These are the activations of a small neural network, seen along a few directions. Each row is one input.
Each table varies a few parts of the input and shows all the possible inputs, shuffled.
A made-up example of a description, with smaller parts first: one of 4 places along a line, together with either a single point or one of 11 places around a ring or (one of 3 separate values, together with one of 5 places around a ring).
Shared parts are said once, and a part with two or three values counts as separate values.
In the rows, 128 means zero.

Other details of the inputs shift rows strongly along two fixed directions, in all tables alike. That doesn't count.

A family of inputs:
x1: [150 129  63 148 151 189 163 129 145 177 174 152]
x2: [ 78 136 149 129 114 141 136 131  98 144 106 129]
x3: [166  99  88 174 121 179 141 148 117 217 162 135]
x4: [ 81 143 141  92 124 142 135 135 121 116 157 142]
x5: [107 137 130 145 113 133 137 134 109 150 121 109]
x6: [162 142  73 173 128 186 189 140 154 174 163 158]
x7: [112 151 139 128 123  99 125 134  86 118 117 120]
x8: [ 97 141 145 131 115 125 124 125 103 115 105 127]
x9: [231  78  89 163 131 140 137 112 194 174 156 113]
x10: [166 109 127 105 133  93 100  98 183  71  90 116]
x11: [104 122 160 102 133 113 120 126 123 113  99 125]
x12: [ 34 145 168 121 120 139 128 155  49 152 116 147]
x13: [167 113 123 109 133  88  94  97 177  69  96 124]
x14: [ 47 144 179 117 122 134 123 167  58 151 127 116]
x15: [ 66 177 150 113 132 134 143 154 126  79 126 138]
x16: [102 125 147 111 133 105 105 126 113 108 109 142]
x17: [173 102 147 108 142  79  89  99 177  68 120 125]
x18: [ 95 135 145 120 121 116 121 134 117 126 109 106]
x19: [182 101 116 112 141 105 104 109 163 102 110 136]
x20: [ 86 161 119 118 152 130 153 127 117  87 143 128]
x21: [143 129  98 177 105 178 163 141  99 211 140 119]
x22: [ 41 165 157 139 108 134 129 159  43 149 121 120]
x23: [178  92 126 118 138 112 101 108 179 102 116 126]
x24: [102 155 127 116 141 149 142 149 147 124 139 157]
x25: [109 118 143 132 126 133 122 144 115 154 133 115]
x26: [165 115  88 141 118 179 165 120 153 179 192 151]
x27: [163 125  71 193 106 176 152 138 102 214 154 137]
x28: [120 122 156 131 126 127 129 144 107 151 140 112]
x29: [110 122 179 110 130 110 118 124 121 107 119 120]
x30: [138 128 125 117 130  92  97 122 142  94 110 114]
x31: [101 139 105 192  92 217 186 149  53 248 144 148]
x32: [164 116 138 113 132  79 121  86 181  73  91 110]
x33: [241  93  73 167 122 148 162  88 187 168 124 126]
x34: [107 130 138 131 115 149 140 129 108 149 108 128]
x35: [ 86 133 174 115 130 101 107 148  93 114 134 115]
x36: [ 63 169 132 107 150 131 140 137 111  71 136 123]
x37: [232  73  93 163 129 150 142  98 199 170 147 130]
x38: [122 146 121 145 116 131 125 142  88 143 127 122]
x39: [105 148 137 135 121  97 124 130  93 120 120 122]
x40: [122 125 134 132 128 132 109 154  92 149 141 130]
x41: [106 124 146 109 136  99 105 140 118 114 113 117]
x42: [118 129 141 107 137  98 101 142 108 111 117 125]
x43: [110 142 135 120 123 113 109 141  97 118 116 121]
x44: [107 133 136 143 111 140 140 122 114 141 110 125]
x45: [130 151 148 105 147 120 122 129 182  82 145 139]
x46: [ 82 154 166 117 121  98 134 134  88 115 105 105]
x47: [213  96  87 169 127 152 133 134 138 190 168 133]
x48: [102 157 149  99 144 131 120 143 162  88 136 145]
x49: [171 102  84 173 122 168 132 145 119 206 164 141]
x50: [139 130 131 125 123 100 107 107 141  84 102 125]
x51: [175 106 142 110 143  69  84 114 173  73 128 109]
x52: [167 106 124 104 146  73  86 116 172  80 110 116]
x53: [100 137 138 122 123 116 113 139 107 123 112 114]
x54: [170 115  74 177 109 192 155 131 103 213 144 156]
x55: [170 100 137 104 142  88  83 104 179  71 111 128]
x56: [162 130 122  93 171 101 109  98 204  48 149 115]
x57: [184 103 147 103 144  82  90 102 172  68 119 123]
x58: [101 141 151 123 121 102 128 115 105 103 102 127]
x59: [ 23 179 137 111 142 159 148 156  68 115 145 138]
x60: [102 144 141 134 118 109 130 117  93 117 112 138]
x61: [ 94 121 157 110 130 116 122 126 123 121 103 129]
x62: [226 104  52 137 163 164 138 101 221 132 171 134]
x63: [176 123  76 187 108 179 171 122  94 214 147 155]
x64: [109 125 153 115 130 124 104 137  99 118 123 141]
x65: [ 96 143 130  85 123 124 136 126 143  83 136 133]
x66: [ 98 124 151 111 133 105 116 137 122 125 112 111]
x67: [ 92 148 127  99 119 131 148 128 131  89 142 131]
x68: [131 106 155 109 134 109 107 115 158 100 108 120]
x69: [ 51 138 170 133 114 166 141 158  52 178 129 140]
x70: [ 30 160 151  91 120 145 147 150  78 129 151 152]
x71: [174 122  74 188 105 191 160 128  99 211 146 151]
x72: [171 122 127 115 135  69 109 103 170  75 102 100]
x73: [181  95 137 121 138 102 106 104 177  97 125 123]
x74: [140 123  98 166 110 180 160 144 103 215 138 123]
x75: [137 130 140 121 128  84 126 111 148 100 105 100]
x76: [ 28 170 149 109 111 142 168 147  62 122 151 145]
x77: [172 103 136  96 146  81 102 114 183  87 100  97]
x78: [231 114  57 146 140 164 153 117 239 129 145 145]
Description of these inputs: one of 6 places along a line, together with either one of 3 separate values or (one of 2 separate values, together with one of 5 places along a line).
The inputs of x11 and x69 match in every part but the place on the line of 6. If x66 is changed in the same way as x11 into x69, which row does it become?
> x25
The inputs of x77 and x46 match in every part but the place on the line of 6. If x19 is changed in the same way as x77 into x46, which row does it become?
> x63
Which other rows does x74 become when the place on the line of 5 takes its other values? List them by row number.
> x18, x30, x43, x53
Which other rows does x25 become when the choice among 2 separate values takes its other values? List them by row number.
> x68

A family of inputs:
x79: [149 127 138  99 133  66 114  94 171  42  89 102]
x80: [134 113 117 155 111 157 138 142 106 192 127 130]
x81: [151 109 119 155 130 151 119 138 109 181 137 142]
x82: [ 27 152 179  96 130 131 118 148  77 111 124 144]
x83: [174 101 117 147 120 134 120 127 149 157 114 127]
x84: [101 160 154 106 133 109 135 128 143  83 116 111]
x85: [113 119 109 142 125 177 153 136 116 180 157 149]
x86: [104 120 126 163 113 173 159 155  71 223 156 137]
x87: [157 131  94 148 131 148 125 147 132 155 158 150]
x88: [207  86 114 133 139 116 106 114 185 133 115 127]
x89: [ 31 156 174 127 106 128 117 161  35 148 107 120]
x90: [138 119 117 168 107 156 130 142  99 188 123 130]
x91: [194 107  82 142 124 122 141  98 172 120 112 121]
x92: [ 96 139 112 162 118 195 165 149  95 196 140 160]
x93: [ 94 158 161  91 138  96 111 130 145  57  93 117]
x94: [ 84 143 149 100 136 121 126 129 133  91 106 130]
x95: [130 124 156 107 126  77 100 116 143  78 100  90]
x96: [110 136 117 166 102 179 154 139  56 200 143 174]
x97: [185 118  82 128 138 123 122 127 170 123 157 127]
x98: [113 126 133 171 104 168 160 150  81 215 146 131]
x99: [186 106  90 123 140 136 141 102 203 114 125 123]
x100: [ 79 145 171  90 122  89 103 117  92  71 100 139]
x101: [171 108  94 128 143 146 127 129 158 133 158 130]
x102: [132 145 151  88 147  65  96 128 165  42 135 114]
x103: [190  95 108 140 139 123 119 114 159 145 142 116]
x104: [155 112 105 131 124 153 137 115 162 146 131 142]
x105: [128 144 137  92 141  98 115 118 172  60  97 110]
x106: [174 128  76 148 135 128 133 113 144 130 130 118]
x107: [135 117 158  74 150  77  99 100 193  37 116 112]
x108: [160 121  96 162 114 143 144 119 131 149 112 142]
x109: [152 137  81 159 131 143 136 125 118 151 130 131]
x110: [125 120 164  99 128  77 104 119 149  81  99  96]
x111: [ 78 138 157  92 127 115 122 123 127  92 116 126]
x112: [ 12 182 168 109 122 122 128 176  39 123 155 135]
x113: [116 153 134 121 140  91 101 123 121  73 100 121]
x114: [131 144 144  85 142  84 119 111 181  46 103  98]
x115: [155 107 128 153 125 142 142 133 128 179 144 128]
x116: [ 43 145 183 105 131 110  98 153  55 121 115 128]
x117: [135 127 106 141 128 161 162 125 147 154 141 132]
x118: [151 118 102 143 112 149 145 113 108 160 140 149]
x119: [ 73 153 165 110 133 123 140 132 122  99 121 127]
x120: [165 125  85 140 132 142 126 141 145 148 158 140]
x121: [203 125  84 152 140 114 133 104 173 113 134 115]
x122: [100 141 100 172 103 176 166 141  67 196 128 149]
x123: [ 73 143 169  81 148  99  92 145 111  63 123 127]
x124: [200 101  95 123 149 126 122 116 191 108 157 121]
x125: [ 70 132 179  92 133  93 104 141  96 102 108 113]
x126: [116 133 123 153 113 177 165 133 115 184 156 147]
x127: [136 126 165 112 125  76 101 116 145  78 101  93]
x128: [ 87 148 183  95 124  80 112 113  99  62 110 132]
x129: [116 127 123 153 123 177 160 137 114 183 166 151]
x130: [191 120  84 126 136 135 144 109 196 118 126 113]
x131: [106 118 122 159 115 176 146 157  72 221 143 146]
x132: [215 107  96 143 128 103 137  88 197  98 112 115]
x133: [214 100 103 125 153 117 117 111 207  95 155 122]
x134: [126 119 118 147 127 174 140 136 124 173 147 159]
x135: [ 77 142 162  99 125 118 130 126 123  99 123 125]
x136: [128 115 115 154 110 158 145 142 101 196 133 124]
x137: [178 103 120 150 135 129 125 121 143 156 146 123]
x138: [175 112 105 139 118 132 142 102 137 138 139 140]
x139: [126 124 117 148 116 174 146 132 125 174 137 155]
x140: [ 30 156 173 126 106 126 123 159  35 148 114 113]
x141: [ 77 145 173  90 147 103  90 148 111  67 122 134]
x142: [217  84  99 124 147 104 101 100 191 116 128 110]
x143: [ 26 183 161 121 128 110 129 149  41 106 122 118]
The inputs of x108 and x79 match in every part but one. If x139 is changed in the same way as x108 into x79, which row does it become?
> x135
What do these inputs look like to the network?
> one of 5 places along a line, together with either one of 3 separate values or one of 4 places along a line or one of 6 places along a line
Start at x95 and move only the place on the line of 4, one step at a time. The first step leads to x110. Which rows follow, in order?
> x86, x103
Which other rows agree with x140 in the place on the line of 5? List them by row number.
> x85, x91, x97, x99, x101, x106, x111, x118, x125, x130, x136, x142
Which other rows does x139 become when the place on the line of 6 takes its other values? List them by row number.
> x87, x92, x93, x134, x141
